Each row below holds a small network's activations on one input, seen along a few directions.
In each table, some parts of the input vary, and every possible input appears once, in random order.
A made-up example of a description, with smaller parts first: one of 4 places along a line, together with either a single point or one of 9 places along a line or (one of 2 separate values, together with one of 5 places around a ring).
Shared parts are said once, and a part with two or three values counts as separate values.
(in the rows, 128 means zero)

A family of inputs:
R1: [121 195  92 153 135 143 134 139  24 178 110 166 143 122  92 152  37 130]
R2: [147 181  69  57 184 123 119 169  76  78 123 119 145  68 117 167 113 125]
R3: [ 44  84 109 243  78 193  67 108 113  77  78  64 109 150 190 189 195 113]
R4: [176 165 126  71 216  56 194 162 188 131 161 109 128 121 140  75 166 137]
R5: [127 139 136 130  71 156 127  88 121 152 118 135 101 158 107 118 108 137]
R6: [ 82  74 175 148   7 212  50  69  97  99 127 139 115 135 129 174 117  90]
R7: [109  30 163 148 133 128 122 131 244  69 144  92 110 125 161 116 210 163]
R8: [157 171 106  64 146 143 122 116  30 110 141 179 134  88  87 143  62 144]
R9: [189 154 166  74 183  68 198 109 152 164 173 172 111 138 109  56 117 152]
R10: [186 168 108  38 196  77 139 174 139  87 159 139 129  70 133 113 159 137]
R11: [ 39  76 149 246  41 213  72  59  74 106  98 128  95 170 143 156 148 118]
R12: [129  25 198 105  44 179  77  80 178 103 159 159 115 136 116 137 129 118]
R13: [156 168 105 138 201  43 201 182 168 184 121  98 158 144 137  72 143 116]
R14: [162 154 147 143 165  60 205 130 128 220 134 159 140 160 106  52  90 130]
R15: [122 150  96 126 109 141 126 138 166 123  99  71 120 136 141 146 160 126]
R16: [124  43 156 103  79 157  70 129 218  73 143  92 130 107 150 161 178 112]
R17: [111  13 201 151 102 146 131  80 205 100 160 158  95 151 127  93 165 169]
R18: [115 206  51 146 175 125 126 187  71 143  94 110 162 104 129 176  88 112]
R19: [122 180 114 176 152  94 175 141  69 232 105 155 154 172  96 103  54 131]
R20: [198 157 148  39 164  96 145 118 100 119 173 200 118  91 104  87 112 155]
R21: [ 80  85 131 147  46 193  46 117 140  73 107  74 131 111 170 203 164  85]
R22: [119 195  72 172 188  74 170 189 115 193  87  97 173 158 134 128 104 116]
Describe the family of inputs behind these rows.
> one of 2 separate values, together with either a single point or one of 4 places along a line or one of 6 places around a ring
Changing only the choice among 2 separate values turns R10 into R20. The same change can be made to R3. Which row results?
> R11
Start at R7 and move only the place on the line of 4, one step at a time. The first step leads to R16. Which rows follow, in order?
> R21, R3
Change only the choice among 2 separate values in R7. List by row number the other rows that result.
> R17

A family of inputs:
R23: [110 107 138 148  73 154  99 122 131 146 116 120 139 140 125 149 112 102]
R24: [ 85 124 105 186 117 142 115 144 132 134  95  82 142 146 149 159 138 109]
R25: [149 144 109 118 183  76 168 168 176 141 126 100 141 129 139 102 154 135]
R26: [151 146 141 125 165  87 178 128 140 169 143 151 124 148 114  79 117 145]
R27: [ 97 127 131 189 103 146 125 105  90 157 107 138 124 160 127 129 110 126]
R28: [129 134 124 104  94 157  99 121 100 124 126 142 134 117 110 157  95 117]
R29: [115 151 118 148 120 148 125 107  62 136 118 153 118 131 113 134  97 139]
R30: [140 166  94 107 177 104 136 163 117 108 125 114 136 102 140 135 144 130]
R31: [120  38 181 127 115 149 109  90 181  61 162 145  93 120 143 113 186 160]
R32: [114  74 156 125  74 160  93 103 183  88 133  99 109 132 150 141 178 117]
R33: [109 157  87 146 142 143 111 148  95 107 106 105 133 111 143 164 133 122]
R34: [161 140 133  69 135 119 127 132 121 127 147 149 138 106 111 128 104 123]
R35: [168 128 150  85 138  92 156 138 177 158 150 135 137 129 118  96 120 127]
R36: [144 156 125 115 157 114 152 121  85 136 138 161 124 121 110 106 104 141]
Describe the family of inputs behind these rows.
> either one of 2 separate values or (one of 3 separate values, together with one of 4 places along a line)

A family of inputs:
R37: [ 84 109  99 154  91 193  51 121  77  70  99 121 127 115 143 203 136 128]
R38: [135  78 175  80 101 131 109 110 212  77 160 102 113 125 154 122 193 117]
R39: [141 144  85 132 184  73 167 178 173 131 103  71 154 127 149 106 167 133]
R40: [174  97 139  57 158  92 136 158 210  93 159 128 121  97 125  98 178 142]
R41: [106  36 184 136  84 170 102  80 161  81 154 143 111 128 131 129 146 123]
R42: [121 174  92 113  82 164  91 143  63 158 101 125 161 114 102 187  50  89]
R43: [110 206  62 131 154 144 112 155  45  93 103 101 130  86 142 172 127 110]
R44: [115 122 116 174 131 117 126 150 193 133 108  66 127 145 180 141 186 111]
R45: [ 70  79 137 219  99 148 108 134 146 136 106  95 134 150 150 146 147 122]
R46: [141 185  96 117 214  74 193 163 120 166 123 118 147 138 118 112 100 139]
R47: [186 147 143  60 184  94 163 139 151 130 177 176 123 101 106  94 107 168]
R48: [ 94 144 126 196  90 148 138 107 110 175  99 139 113 175 116 119 106 137]
R49: [135 177 120 152 156  97 160 132  67 190 123 159 147 158 108  97  86 108]
R50: [173 132 173  88 121 106 141  97  83 157 160 209 122 116 101  87  85 141]
R51: [135  91 173 113  70 168 123  53 108 129 146 167  91 147  94 106 105 152]
Describe the family of inputs behind these rows.
> either one of 3 separate values or (one of 2 separate values, together with one of 6 places around a ring)
Change only the place on the ring of 6 in R47. List by row number the other rows that result.
> R38, R40, R41, R50, R51
Change only the choice among 2 separate values in R48. List by row number the other rows that result.
> R51
